A small network was shown many inputs. Here are its activations along a few directions, one row for each input.
In each table, some parts of the input vary, and every possible input appears once, in random order.
A made-up example of a description, with smaller parts first: one of 8 places around a ring, together with either a single point or (one of 2 separate values, together with one of 4 places along a line) or one of 9 places around a ring.
Shared parts are said once, and a part with two or three values counts as separate values.
(in the rows, 128 means zero)

Other details of the inputs shift rows strongly along three fixed directions, in all tables alike. That doesn't count.

A family of inputs:
x1: [136 167 145 113 117 113 114 143 129 116 123 136 122]
x2: [125 160 142  96 115 158 147 137 127 158 117 143 122]
x3: [118  88  80 148 104 161 124 105 113 133 169 149 149]
x4: [135 165 129 144 120 119 120 146 133 134 116 116 133]
x5: [114 102  95 121 129 152 119  88 101 111 189 130 171]
x6: [135 159 132 124  85 123 133 152 134 133 130 130 116]
x7: [137 174 130 107  98 183 127 119 118 174 132 137 135]
x8: [104 169 162 143 166 181 119 106 111 163  89  88 153]
x9: [134 105 124 151 201 104 135 101 142  94  85  88 160]
x10: [148 154 157 132 116 130 115 120 134 150 135 121 113]
x11: [122 168 154 108 138 127 120 141 116 130 111 126 118]
x12: [110  67  89 135 119 164 133 102  99 134 151 134 133]
x13: [117 174 151 139 152 148 121 127 127 139 111  84 155]
x14: [113 148 144 113 126 136 130 146 126 147 114 118 126]
x15: [140  97 113 142 177  83 136 130 152  91  85 115 134]
x16: [127  91 117 158 191  72 118 138 143  89  83  85 139]
x17: [129  66 101 125 111 133 137  98 118 130 185 142 114]
x18: [114  88  86 109 126 152 116 102 100 123 179 144 143]
x19: [115  71  90 137 107 155 128 119 124 125 169 158 148]
x20: [129 160 140 142 113 157 115 126 120 154 108 123 133]
x21: [143 175 142 120 109 122 112 134 115 126 127 131 127]
x22: [119 155 159 101 147 124 125 139 109 128 103 118 115]
x23: [122 166 138  99 113 155 150 136 127 158 119 145 120]
x24: [128 164 147 109 123 121 126 136 107 124 112 122 104]
x25: [137 155 154 129 125 133 121 118 130 156 133 122 111]
x26: [131  78 125 157 162  95 128 127 127  94  80 102 122]
x27: [139 150 160 120 112 131 120 128 145 150 140 133 110]
x28: [115  55 119 115 153 161 123  94 112 149 168 121 131]
x29: [135  82 123 132 192 100 137 129 139 100  80 104 138]
x30: [130 163 155 110 134 118 119 148 123 120 113 130 118]
x31: [130 159 139 127 106 117 128 161 146 130 126 135 129]
x32: [124 145 164 117 131 122 136 131 136 149 126 128 100]
x33: [109  77  85 139 119 167 124 107 116 135 164 147 147]
x34: [133 170 171 139 144 136 123 109 139 147 131 108 130]
x35: [126 168 138 103 115 164 142 137 131 162 123 144 125]
x36: [112  85  80 126 110 151 129 125 120 132 183 144 150]
x37: [133 160 136  98 101 169 144 128 115 162 120 134 114]
x38: [171 149 106 143  32  36 140 173 166  45 179 200 105]
x39: [165 127 133 153  62  27 149 169 198  64 169 191  99]
x40: [126  88 129 168 181  76 128 142 146  85  75 111 132]
x41: [111  68  91 136 129 172 117 102 113 136 154 136 150]
x42: [104  76  89 133 107 157 137 114 115 131 167 158 139]
x43: [129 148 159 122 131 130 122 124 138 153 128 124 108]
x44: [167 136 124 160  53  30 145 171 201  67 181 201 104]
x45: [117 156 140 123 126 123 132 151 132 138 112 120 123]
x46: [116 161 156 105 148 121 126 139 109 128 102 118 113]
x47: [114  71 138 153 201  94 128 128 128  98  61  93 129]
x48: [132  91  75 128 121 148 136 103 122 128 159 146 147]
x49: [129  83 123 154 199  78 114 135 141  92  75  77 141]
x50: [124  79  81 139 127 156 115 105 105 137 165 114 159]
x51: [132 162 126 127  83 121 136 152 133 133 135 133 116]
x52: [129 160 140 102 131 172 129 125 126 166 108 125 131]
x53: [135 175 142 121 123 119 115 133 114 126 120 127 123]
x54: [138  89 111 133 164  96 147 123 130  99  91 112 120]
x55: [134 139 164 109 118 150 128 117 117 162 129 115  96]
Description of these inputs: one of 5 separate values, together with either a single point or (one of 2 separate values, together with one of 5 places along a line).
The inputs of x39 and x2 match in every part but the choice among 5 separate values. If x34 is changed in the same way as x39 into x2, which row does it become?
> x9
The inputs of x27 and x1 match in every part but the choice among 5 separate values. If x43 is changed in the same way as x27 into x1, which row does it become?
> x18
Change only the choice among 2 separate values in x2. List by row number the other rows that result.
> x23
Change only the choice among 5 separate values in x48. List by row number the other rows that result.
> x3, x4, x25, x53
Change only the choice among 2 separate values in x54. List by row number the other rows that result.
> x37

A family of inputs:
x56: [136 119  94 143 105  90 140 158 153  88 114 166 139]
x57: [143 168 161 125 113 120 142 137 149 151 119 134 100]
x58: [125  55 116 142 195  82 120 132 107  92  60  79 114]
x59: [105 152 133 100 182 179 133 119 100 161  75 100 145]
x60: [117 100 100 139 119 153 130 115 135 128 167 139 159]
x61: [122 182 144 139 135 111 122 156 138 118  92 123 136]
x62: [120  58 132 133 220 133  99  63  86 119 124  66 150]
x63: [134 109 137 136 128  81 125 136 142  90 143 141 119]
x64: [145 103 130 140 131  75 141 132 140  88 122 138 108]
x65: [133 114 119 149 110  76 116 151 127  90 138 127 120]
x66: [129 138 137 122 133  89 122 153 130  98 117 122 122]
x67: [129 182 137 145 114 113 125 152 136 121  95 125 131]
x68: [117  95 105 158 108 155 120 118 127 135 167 129 152]
x69: [156 209 133 124  51 104 115 148 142 110 181 165 128]
x70: [124 162 127  74 108 171 140 136 105 155 144 146 122]
x71: [136 128 128 112 128  94 135 159 132 103  97 135 111]
x72: [140 106 135 164 118  77 120 137 157 107 149 130 114]
x73: [122  99  97 147 109 154 131 108 132 130 160 132 152]
x74: [114  86 124 138 122 136 112 109 106 129 166 127 121]
x75: [145 108 129 120 138  83 146 135 144  89 130 150 116]
x76: [146 109 128 152 122  79 131 128 159 104 142 132 113]
x77: [137 118  99 155 132  86 140 146 140  87 104 136 140]
x78: [119 108 130  98 124 160 132 119 110 151 139 147 110]
x79: [114  84  84 139 109 160 125 126 104 136 132 140 144]
x80: [135  89 107 109 129 137 149 108 137 135 171 153 130]
x81: [118  69  85 125 157 157 148  98 128 126 143 131 164]
x82: [140 109 133 128 140  75 134 132 145  82 131 140 118]
x83: [124  90 117 125 126 133 127 111 134 136 180 139 133]
x84: [101 157 136 108 179 173 122 116 102 156  80  91 146]
x85: [129 155 164 131 170 125 135 147 148 142  41  99 127]
x86: [117 165 130  80 103 167 129 132 105 152 149 138 125]
x87: [141 167 153 133  72 128 134 152 157 156 133 156  86]
x88: [147 204 138 150 114 108 109 141 141 110 122 128 144]
x89: [117 167 126  96  75 169 125 130  99 160 160 139 119]
x90: [125 151 145  94 103 178 137 128 130 188 145 150 106]
x91: [120  90 116 126 123 136 123 101 110 125 161 132 120]
x92: [124  91  92 108 122 141 135 118  99 124 150 131 127]
x93: [119  73 111 128 118 145 124 113 109 134 146 139 106]
x94: [132 172 160 136 167 167 108 100 120 158 107  79 153]
x95: [100 158 138 134 132 180 109 128  91 170 113 101 140]
x96: [135 170 159 144 143 126 141 142 147 139  71 108 129]
x97: [160 196 162 133  84 110 117 125 158 139 167 144 124]
x98: [121 156 158  94 138 168 132 112 123 179 137 121 120]
x99: [126 164 172 136 202 115 130 131 146 128  39  75 137]
x100: [122  77  96 148 104 160 131 122 129 141 140 137 141]
The inputs of x58 and x93 match in every part but one. If x65 is changed in the same way as x58 into x93, which row does it become?
> x74
The inputs of x80 and x59 match in every part but one. If x83 is changed in the same way as x80 into x59, which row does it become?
> x61
What do these inputs look like to the network?
> one of 5 places around a ring, together with either a single point or (one of 2 separate values, together with one of 4 places along a line)
Which other rows agree with x96 in the place on the ring of 5? List them by row number.
> x60, x68, x73, x81, x85, x94, x99, x100
Change only the place on the ring of 5 in x89. List by row number the other rows that result.
> x67, x73, x76, x91
Change only the place on the ring of 5 in x56. List by row number the other rows that result.
> x71, x78, x85, x90
Change only the choice among 2 separate values in x91. List by row number the other rows that result.
> x82
